Each row below is a small network's average activation on inputs in which a field has the value named, seen along a few directions.
Related values have similar rows: they may be neighbours, one step apart, or belong to one group.

FUD, 6 values:
dida: [ 10  60   5  -6 -40  40  38   2 -33   6  -9   0 -31 -18 -17  14  -7   0
   0 -17  -4]
teled: [-23  23  21  18 -11  28   8  24 -38   5  54 -15 -16  16  29 -36 -11  36
  29   8  20]
puvep: [ 21 -38   1 -15  -2 -18  -6 -23  59  -4 -21  32  20 -12   9  21  -5  -8
  23   8 -17]
tumo: [-16 -61  -9   8  15 -54 -43   3 -19  -1 -18  -5  -9  23  -8   9   6   5
 -23  -2 -22]
gadok: [ -2  24  13  18  -5  17  12 -20  35 -20 -48   7  15 -37 -13  -1  14 -28
  13  -6 -29]
dele: [  9  -8 -30 -23  43 -13  -9  15  -4  15  42 -19  21  28   1  -8   3  -5
 -43  10  51]
FUD is arranged as a ring.
List every value one step from dele, in the order listed.
> teled, tumo

LUR, 20 values:
vero: [  2 -30  20  21 -18 -10  -6 -29  27  -2 -32  12  -8 -17   3   9  -1  -3
  30   1 -26]
berov: [ -4  18   5   9  -8  23  -7  -2 -31  -1  27   0 -12   8   6 -22 -11  21
  31  -2  -5]
givo: [-27 -32 -12  -5  -4  -5 -25  20 -10  12  30  -9  -4  28  23 -26  -5  30
  12  14   9]
bem: [ 14   7 -27 -19  14   0  15   4  13  -4 -25   2  19  -9 -24  11   0 -22
 -22 -10  -1]
bizo: [ -5  13  -1  -1  -2   1   0 -16  14 -12 -45   0   1 -25 -18  23  14 -24
 -23 -11 -27]
kes: [-11  24   0  13   7  10  17  11 -40  27  30 -17  -5   8   4 -22  -4  -3
 -23  -7  26]
garof: [ 21  34  -7 -18 -18  28  27 -19  -8  -3 -12  -1  -5 -14  -8  13   5   0
 -16   3  10]
tinu: [  6 -23  -8  -7   1 -33  -2 -27  30  -6 -34  31   4 -16  -5  36   6 -21
  -9 -15 -25]
dede: [  8 -30  -8   0  22 -24 -11 -11  41 -21 -10  15  14   3   3 -16  11  -6
  -6  15 -11]
nomu: [-13   6  17   0  -5  15   4  25 -43   5  42  -3 -18  28  17  -5 -21  25
   6   4  13]
fubem: [  0  46   4   7 -24  12  27   0  11 -10 -40  -7  -7 -20 -27   9   3  -3
   7 -12 -31]
fere: [  9 -26  19   9   2  -3 -13  -4  28  -3   0  28   8  -3  23  -2  -6  21
  24  14  -3]
rad: [ -6  49 -10  -5   5  21  13   9 -17   7  17  -4 -14  -3 -10  -3   9   2
 -12  -9   8]
nuruv: [-11 -28  -6   0  33 -24 -27  -1  13   8   2  -7  25   6   3   1  10  -4
  -8   6  -6]
ked: [ 18 -29  -2 -14  -2 -29   4  14   6  11  19  17  -7  10  10  10 -13  25
   8   6   2]
nol: [  8   6 -10 -13  15   4 -19  17 -22  11  17 -29  -1  23 -10   9  -2 -23
 -43  -6  43]
nefo: [ -2   0 -13  16  17  -9  -7  14  -9   2  -1 -15   6 -12 -16 -11  15 -10
 -23   0  19]
komin: [ -2 -36  -7   4  32 -30 -26   3 -16 -10  12 -20  14  29   6 -16  13   5
 -14  13  27]
gima: [  6  17  29   7 -41  29  16  -4   4  -3 -15   5 -11 -23   3  -2  -5 -10
  43  -2 -29]
kolu: [-11  14  16  -5 -24  25  20  -3   9  -7  17   2   2  -2  18   3 -20   0
  38  -1   6]
Each value of LUR is a pair of two hidden parts, and every pair occurs once (4 first parts, 5 second parts).
Changing only the second part turns fubem into tinu. kes has the same second part as fubem; what does that change turn kes into?
> komin
Changing only the second part turns dede into bem. nuruv has the same second part as dede; what does that change turn nuruv into?
> nefo
Changing only the second part turns berov into ked. nomu has the same second part as berov; what does that change turn nomu into?
> givo
